Each row below holds a small network's activations on one input, seen along a few directions.
In each table, some parts of the input vary, and every possible input appears once, in random order.
A made-up example of a description, with smaller parts first: one of 8 places around a ring, together with either a single point or one of 9 places around a ring or (one of 3 separate values, together with one of 6 places along a line).
Shared parts are said once, and a part with two or three values counts as separate values.

Other details of the inputs shift rows strongly along three fixed directions, in all tables alike. That doesn't count.

Table:
r1: [ -2 -11  28  36  38  33  13  -8 -32  46 -12 -56   3  11]
r2: [ -2   8 -12   1   5 -15  12   6 -15 -13 -13  15  -7   3]
r3: [ -8  31   4  18  13  45  -3 -26   7  20  25 -19  13   0]
r4: [ 10 -35  -6 -42 -46 -33   9  38  -3   2 -46 -21 -33  -5]
r5: [-35  -1  -3  20  65  11   7 -22 -35  10  -3   2 -13   2]
r6: [  1  -5 -14 -25 -28 -11   9  11   0 -12 -26  11 -14  -1]
r7: [ 25 -13  25 -23 -37   4  -5  24  14  26  -7 -34   2  20]
r8: [ 10  19  -7 -23 -15 -45 -18  10  17 -29   6  35   1   8]
r9: [ 18  14   5  33  29  40  20 -45 -22  23  43 -11   8   9]
r10: [ 26  21  12 -13 -38  16  -9  12  27   7   8 -13  15   2]
r11: [ 19  25  15   3  -5   3   0  10  21  17  16 -21  15   1]
r12: [ 25  21  -1 -14 -36   9   0   6  26   6  21  -9  12  29]
r13: [-29  21 -15  21  24  21 -12 -41 -21 -16   2  25  -3  -3]
r14: [-14   6 -13   8   9   2  -1 -10  14 -34  15  44  12  -6]
r15: [ -2 -16   6 -25 -28 -13   2  15   6 -23 -27   3 -15 -10]
r16: [-29  19 -24  27  35  24  -9 -23 -18 -18  22  38  13 -14]
r17: [ 21 -42  39   5  -6  -1  19  28 -11  37 -40 -90  -9  -5]
r18: [  5  38   1   2  -2  33 -15 -15  15   4  40  -4  21  15]
r19: [-39 -33   6  25  70  17  18 -18 -62  31 -39 -38 -22 -11]
r20: [-21 -10 -21 -25   5 -58  -7   7 -19 -41 -42  46 -27 -24]
r21: [-12 -20 -11 -19 -14  -8  16   6 -12   6 -34 -13 -25  -9]
r22: [  2   5   0   0  -2 -28  -9   4  -8 -15 -18  14  -6  -5]
r23: [-46  -4 -29 -13  45 -31  -3  -1 -41 -32 -22  35 -31 -29]
r24: [ -6  10   7  27  20  38  -8 -35  -6  30  11 -40   2  10]
r25: [ 36  47  15 -14 -54  10 -15  11  54 -16  31  46  29  30]
r26: [-12  26  -7  -7  24 -13  -6  -6   2 -22  21  49   6  17]
r27: [  8 -36 -13 -11 -29 -23  10  31 -10  -2 -33  -2 -11  -9]
r28: [-13 -24  -8  -9   8 -10  -5   9  -9  -1  -3  17  -2   2]
r29: [-18  24 -11   7  33   2  -2 -11 -14 -15   4  20   2 -12]
r30: [ 14 -18 -10 -34 -40 -38 -13  43  19 -15 -10  17  -5 -17]
r31: [-22  26 -25  14  43   1  11 -23 -13 -13  16  26  -5  10]
r32: [-20  16 -14   3   9   8 -11 -30  -6 -16  -4  25  -4  -5]
r33: [ -4 -17 -14  -4  -6 -24 -14   4   5  -7  -7  14  -6  -9]
r34: [-19 -11   3 -14  -7  -4   6  -1   2 -16 -17   1 -17 -12]
r35: [-10   8 -18  -5 -10   5   6  -5 -12 -16 -12  21  -9   3]
r36: [ 19   8  27   6  -7  -1  11  10  26  10   8 -30  10   7]
r37: [ 16 -11  25  -4 -20  23   3   9   6  32 -16 -36   3  10]
r38: [-27   2  -6  -5  15   9  -3 -17 -11 -25   6  11  -9   2]
r39: [  5 -21  -4 -25 -29 -33  -7  28  19 -30   0  21   0  -3]
r40: [ 20 -24   8 -12 -12 -29  -2  -8 -23  -4  -8   8 -20 -20]
r41: [ -5  29 -12 -15  10 -21 -12   6   2 -27  19  33   5   0]
r42: [-19 -19  -8   6  20   6   2  -4 -13   2 -11  20   0  -7]
r43: [-26  -2 -13   0  18   4 -13 -26 -23  -5  -6   0 -13  -1]
r44: [ 12 -25  31  12  11   4  14  15  -7  32 -15 -76  -8   4]
r45: [ 22   5   2   9 -15   2 -17  -2  25  12  27 -10  24  15]
r46: [ 22  20   2  11 -23   2 -12  -7  45   8  29  10  27   8]
r47: [ 23  38 -13   9 -23  12   5  -5  52  -2  47  32  34  21]
r48: [ -1   8  -3 -10  -3 -35  -5   2   9 -11 -13  16  -8  -8]
r49: [  7   6   1  23   9  33  -4  -6   6  22  19 -22  24  -4]
r50: [ 18 -15  18   6 -23   5   7  15  31  14   7 -28  14   0]
r51: [  9 -15 -10 -13 -28 -30 -13  13  15 -15 -16  24   1 -12]
r52: [ -1  -2 -10 -14  -2 -29  18  13  -1  -4 -19   5 -14  -3]
r53: [  6 -11  24  -1 -12  24   7   3   6  39 -12 -40  -2   8]
r54: [  6  45   3  18  -4  44 -12 -18  11   1  33   5  24   9]
r55: [-18  -4 -21  -3  16  -2 -12   0 -11 -11  13  16   4 -11]
r56: [  0 -11  -5  36  23  40  18 -17 -12  37   5 -41  14   7]
r57: [ -7 -12  -4   5  -6  -7  -1   8   2 -28  -3  24   3 -10]
r58: [ 26 -27  20  -2 -30  -3   2  29  27  15   1 -40   7   3]
r59: [ 12  34   9  35  38  48   1 -50 -17  13  61   4  18  -3]
r60: [  8   1   5 -29 -18 -42  -3  27  16 -35  -1  19  -4   4]
r61: [-14   1 -10   9  10   5  -5  -4  -3 -15   6  47   9   1]
r62: [18 27 20  5 -1  5  4  3 30 16 21  4 19 20]
r63: [ -9  29 -21   5  21  -6  12 -13  -2 -22   7  37   3   7]
r64: [ 14  -3  14  -7 -19  19  -6  13   4  28  -3 -50  -3  -1]
r65: [ 31  24 -11  -3 -31   2  -3   9  43  -3  44  19  31  29]
r66: [  0  -9  -8 -18 -14 -21  -8  19  18 -14   3  42   0   2]
r67: [-17 -17  -3 -10  -5 -10  -4  -9 -12   6 -32 -13 -22 -16]
r68: [  5   4   3  18   5  26  -1  -2  13  27  20 -25  19  -7]
r69: [ -6 -40   9 -31 -19 -17   1  27 -15  12 -44 -20 -31  -6]
r70: [ 28  -9  22   3 -12 -15  -4  15   9  31 -12 -53  -2   8]
r71: [ -2  24  -6  -4   3 -15  -7  11  -5 -25   1  29   3  -9]
r72: [-34 -39  -4  14  37  10  11  -8 -30  24 -23 -12 -13 -16]
r73: [-29   8  -4  12  17  22   1 -23 -16 -26  -1  18  -6  -4]
r74: [-34 -21  -1   5  27  15   6 -16 -28  -3 -17 -22 -25 -10]
r75: [ 21  11   5   5   2   3  11   6   4  21  13 -33  10  25]
r76: [  7 -61  22 -12   8 -13  16   5 -53  25 -34 -27 -35 -23]
r77: [-29   1 -20  36  38  16 -10 -35 -25  -7   5  21   5 -10]
r78: [ -3   3   7  -1   1 -20   4  12  -3 -29 -11  15  -5  -4]
r79: [ 38  -6  32   6 -14   9  10  -8   4   6  28 -17   5   0]
r80: [ 31 -10  -1  -3 -32  -2   7  23  27  21   9 -22  11  14]
Each input here is: one of 5 separate values, together with either a single point or (one of 3 separate values, together with one of 5 places along a line).
Q: Changing only the choice among 5 separate values turns r19 into r20. The same change can be made to r61. Which row results?
A: r77
Q: Changing only the choice among 5 separate values turns r34 into r21. The same change can be made to r17. Which row results?
A: r63
Q: Which other rows does r30 become when the choice among 5 separate values takes its other values? List them by row number.
A: r33, r58, r66, r80
Q: Which other rows does r8 become when the choice among 5 separate values takes its other values? List them by row number.
A: r26, r41, r60, r75

Table:
r81: [-3 -7  0 -4  2 -5  3  2 -5  0 -4  4 -5  2]
r82: [ 6 -1  4  1 -1  3  3  2  1  6  5 -4  2  7]
r83: [ 4 -4  4  5 -1  3  0  1  6  6  2 -3  6  2]
r84: [ 1 -6 -2 -4  1 -6 -1  0 -5 -2  0  4 -5 -3]
r85: [ 3  2 10  3 -3  4 -2 -1  5  2  1 -4  3  1]
r86: [-1  0  1 -1 -1 -6 -4 -1 -5 -4 -6  3 -4 -7]
r87: [ 2  2  4 -1  0  4 -2  3  3  4  4 -7  2  5]
r88: [  3   4   6   1  -1   3   1   1   2   1   0 -11   2   1]
r89: [ 2  2  1  3  0  2  0  3  6  2  3 -9  5  2]
r90: [-5  0  2 -3  1 -4  3  1 -2 -3 -9  4 -5  0]
r91: [ 6  3  7  4 -3  2 -2 -2  2  2  3 -7  1 -1]
r92: [-43  17 -16  38  73  42   9 -50 -36   6  22   1   0   1]
r93: [  3   2   0   4  -1   0  -4   2   3   7  -1 -10   5   1]
r94: [ 5  3  7  3 -3  4  0  0  2  0  4 -7  3 -2]
r95: [ -8 -10  -6 -10   4 -11   0   3 -10 -11  -6  16 -10  -7]
r96: [ 8 -1  0  5 -2  1 -1  0  2  7  3 -4  6 -1]
r97: [ -9  -2 -10 -11   4 -15  -1   2 -10  -8 -10  14 -11  -5]
r98: [  4   2   3  -1   0   1  -3   0   2   5   4 -10   1   4]
r99: [-6 -2 -4 -2  2 -4 -2  5  0 -5 -5  2 -1 -2]
r100: [-5 -6  2 -5  2 -4 -3  2 -3 -2 -3  4 -4 -3]
r101: [-5 -5 -2  0  1 -4 -3  5  0 -5 -3  4 -1 -5]
r102: [ -7  -7  -5  -7   2 -12   3   0  -9 -16  -8  16  -9 -10]
r103: [-1 -1  0 -1  0 -3  4  1 -4 -6 -5  7 -4  0]
r104: [ -1  31 -17  -7 -19   9 -11 -14  27 -30  28  57  14   5]
r105: [ 5  5  4  2 -2  2  3 -1  2  5 -1 -9 -1  3]
r106: [ 6  7  3  2 -2  2  1 -1  1  6 -2 -7  1  3]
r107: [ 0 -7 -5  0  1 -6  0  1 -2 -3 -3  4 -2 -5]
r108: [-14  -7  -9  -7   5 -13   2   5  -4  -9 -14  14  -8  -5]
r109: [-4 -6 -3  0  1 -5  3  3  0 -2 -5  7  0  1]
r110: [ 5  6  4  2 -2  2 -3 -2  1  4 -2 -9  2  1]
r111: [ 4  6  5  2 -1  5  3  2  3  3  0 -6  1  4]
r112: [ 0 -4  2 -2  0 -3  2  1 -4 -6 -4  7 -3 -4]
r113: [ 9  4  4  4 -3  1  2 -2 -1  6  0 -4  2  3]
r114: [ 1 -4 -3 -4  1 -7 -2 -1 -6 -1 -1  6 -3 -4]
r115: [ 2  1  5 -1  0  3  2  2  3  8  1 -7  1  7]
r116: [ 3  3  0  4 -1  1 -2  1  6  4  2 -9  4  2]
r117: [-4  1  1 -4  1 -3 -1  2 -2 -7 -6  2 -4 -2]
r118: [ 0 -2 -7  1  0 -8  1  1 -3 -1 -5  7 -1 -1]
r119: [ 9  1  5  4 -3  2  0 -3  0  5  1 -5  3 -1]
r120: [-1 -4 -6  1  0 -7  2  2 -2 -3 -3  5 -2 -1]
r121: [ 4  4  5  1 -1  3  6  1  2  3  0 -9  1  2]
r122: [ 5 -3 10  3 -2  5  2 -1  2  5 -1 -6  2  1]
r123: [-11  -5  -3  -7   2 -11  -2   3  -8 -15 -10  15 -10 -10]
r124: [ 8  3  1  1 -2  0  0 -1  0  7  5 -3  3  6]
r125: [ 3 -2  7  0  0  4 -2  3  1  6  4 -8  1  1]
r126: [-15  -6  -8  -7   5 -13  -3   4  -3 -12 -12  14  -6  -6]
r127: [-4 -2 -6 -2  2 -6  4  5 -1 -4 -4  1 -2 -2]
r128: [ 5  0  7  3 -2  4  4 -1  2  5 -1 -4  2  6]
r129: [ 3  2  3 -1  0  4  2  3  2  7  3 -7  1  6]
r130: [  1  26 -10  -3 -18  17  -6  -9  24 -11  20  27  12  10]
r131: [-2 -5 -6  0  1 -6  5  4 -2 -5 -2  4 -1 -2]
r132: [ 8  3  4  4 -3  2  4 -2  1  4  1 -6  1  4]
r133: [ 1  1  6 -2  0  3 -3  1  4  5  3 -7  3  6]
r134: [ 0 -6 -1 -5  2 -5  2  1 -5 -4  2  4 -3 -4]
r135: [-6 -1  3 -4  1 -4 -1  1 -1 -5 -8  2 -4 -1]
r136: [-3  0 -3 -6  2 -7 -5  1 -5 -1 -4  1 -4 -2]
r137: [ 5  4 -1  4 -1  0  0  2  3  9 -1 -7  4  3]
r138: [ 4 -3  2  5 -1  3  4  4  2  6  1 -6  4  4]
r139: [  0   0  -4  -1 -15  16   0  -5   5   4   2  -1   3   4]
r140: [-6 -6 -1  0  1 -5 -3  3  1 -4 -4  5  0 -4]
r141: [ 2  1  1  3  0  3  3  5  5  6  0 -7  3  4]
r142: [ 6  2  4  1 -2  1 -5 -1  0  7  5 -6  3  0]
r143: [ 4  4 -1  4 -1  1  1  1  6  5  2 -6  3  4]
r144: [-1 -5 -3 -5  2 -6  5  3 -6 -3 -1  2 -5  0]
r145: [-3 -3 -1 -5  1 -5 -1  2 -3 -6  2  3 -3 -5]
r146: [ 6 -4  2  4 -1  3  3  2  3  4  5 -7  5 -1]
r147: [  1  22  -7  -2 -19  17 -11 -10  23 -12  22  26  13   5]
r148: [-7  1 -6 -1 11 -1  2 -5 -8  0  0  2 -6  0]
r149: [ 5  0  2  5 -2  1 -4  1  2  7  2 -8  5 -2]
r150: [ 7  0  2  1 -1  1  2  0  0  6  5 -6  0  6]
r151: [-3 -5 -4  0  1 -7 -3  2 -1 -4 -3  2 -2 -7]
r152: [ 5 -3  6  0 -1  4  0  0  4  6  6 -2  4  4]
r153: [  4   5   5   2  -2   2  -1  -1   2   2   0 -10   1   2]
r154: [ 1 -3  0 -1  0 -5  1 -2 -4 -5 -4  5 -5 -5]
r155: [  3   2   3  -2   0   2   0   2   2   3   5 -10   2   3]
r156: [ 5 -4  3  5 -1  4  1  3  4  5  3 -4  5  1]
r157: [  3  -3   3   4  -1   2   0   3   3   4   3 -10   5  -2]
r158: [ 7  1  5  3 -2  3  7  0  0  3  1 -8  1  3]
r159: [-13 -22  -4  -7  -8   9  -1   2 -14   9 -24 -22 -13 -10]
r160: [-3 -5 -1 -4  1 -6 -4  1 -5 -3 -1  1 -6 -5]
Q: Changing only one part turns r97 into r136. The same change can be made to r141. Which row results?
A: r99
Q: Changing only one part turns r117 into r112. The same change can be made to r98. Which row results?
A: r84
Q: Changing only one part turns r96 into r137. The same change can be made to r104. Which row results?
A: r130
Q: Describe the family of inputs behind these rows.
A: one of 5 places around a ring, together with either a single point or (one of 3 separate values, together with one of 5 places along a line)
Q: Which other rows does r88 become when the choice among 3 separate values takes its other values? List them by row number.
A: r89, r155
Q: A walk changes only the place on the ring of 5. It starts at r153 and steps to r91. List the rest of the walk in order.
A: r154, r132, r105
Q: Which other rows does r124 become when the choice among 3 separate values takes its other values? List them by row number.
A: r113, r118
Q: Which other rows does r123 become when the place on the line of 5 takes its other values? List them by row number.
A: r85, r86, r91, r94
Q: Which other rows does r144 become when the place on the line of 5 takes its other values? List them by row number.
A: r81, r82, r124, r150
